A small network was trained on made-up records. Each row is its average activation on records with the value named, seen along a few directions.
Related values have similar rows: they may be neighbours, one step apart, or belong to one group.
(in the rows, 500 means zero)
Strong random noise was added to every row along 5 fixed directions; ignore it. To show where, here is one row again and again, with new noise each time:
[558 452 569 513 476 652 510 466 447 396 421 449 388 486 548]
[619 291 746 403 552 619 388 464 454 405 320 303 423 605 689]
[727 201 581 528 350 470 599 577 680 366 481 426 361 511 713]
[695 661 328 616 482 399 634 415 689 570 746 619 273 241 546]
[458 407 535 580 271 858 657 621 336 189 347 556 325 560 397]
[727 711 325 605 440 427 682 472 691 542 798 694 138 250 514]
[531 410 627 650 645 704 541 630 381 399 445 537 592 626 333]


Field PUSA:
tariv: [387 392 687 461 531 687 289 497 314 374 308 411 376 580 569]
suku: [503 389 460 216 309 383 388 439 597 543 501 431 353 591 533]
zeka: [433 500 275 614 211 273 636 596 741 514 719 669 379 563 595]
zal: [558 337 513 519 476 506 518 593 513 361 280 365 750 511 516]
dezi: [200 682 642 460 523 664 247 208 209 440 365 341 669 467 453]
vit: [480 623 484 233 654 360 273 220 296 692 446 266 619 420 568]
rur: [558 427 462 477 656 396 462 498 487 584 324 293 766 567 622]
fufot: [467 440 529 490 716 398 400 499 408 497 471 359 728 545 311]
vised: [364 588 445 421 628 322 399 265 500 532 633 386 606 288 500]
zuz: [509 313 426 482 265 428 653 700 475 437 511 605 700 662 318]
togi: [449 865 636 372 750 424 326 397 545 790 681 570 255 560 589]
leges: [592 466 774 322 672 533 321 598 515 629 324 507 498 732 699]
fusu: [361 390 413 470 142 478 660 520 560 471 575 578 419 563 490]
beno: [257 782 321 427 316 641 483 253 512 542 404 583 266 292 642]
lesot: [414 363 396 587 328 563 744 771 503 460 348 544 645 495 438]
med: [624 514 532 558 624 450 473 516 585 508 577 544 575 390 540]
The values of PUSA form a ring.
Q: What is the length, in steps, of the shortest route from zal to suku?
A: 8
Q: Going along PUSA from beno by way of its neighbour togi, in what order are zeka, dezi, fusu, lesot, med met?
A: zeka, fusu, dezi, med, lesot
Q: List every value one step from vit, in the order listed.
A: fufot, zuz

Field TANIN:
susu: [273 386 319 592 293 680 492 436 246 281 272 471 674 490 370]
gike: [415 457 543 555 571 534 549 595 603 603 621 636 656 592 424]
zik: [598 445 826 457 711 456 468 725 483 587 569 522 433 889 310]
ler: [570 412 579 410 642 510 345 391 405 570 380 367 722 548 498]
num: [478 456 635 466 732 702 433 431 328 440 364 406 619 541 508]
ker: [609 483 463 536 501 331 486 491 828 625 585 534 401 499 667]
zarug: [772 413 689 623 690 235 498 656 632 528 737 519 467 567 520]
kosa: [456 775 590 580 765 730 509 616 316 582 549 703 400 574 286]
zisir: [546 482 457 486 425 518 468 522 530 277 417 448 435 413 599]
tev: [734 250 731 327 435 238 583 754 694 529 612 440 308 715 652]
nazam: [367 404 541 627 659 560 452 431 367 502 489 413 816 514 297]
tugat: [465 606 464 211 190 591 512 461 359 373 371 393 174 490 585]
dok: [480 324 578 540 623 316 476 552 591 618 540 544 687 655 498]
lon: [559 450 699 512 672 681 360 616 372 415 292 471 626 686 514]
vovi: [528 504 574 542 683 485 431 529 632 633 516 514 507 517 602]
rik: [550 494 498 540 446 649 703 866 363 403 632 735 416 629 177]
The values of TANIN form a ring.
Q: List every value one step from zik, in the order listed.
A: tev, dok
Q: List every value one step from zarug, in the order listed.
A: zisir, nazam
Q: List every value one step from rik, in the order listed.
A: ler, tugat
Q: List every value one step from ker, in the order listed.
A: gike, vovi
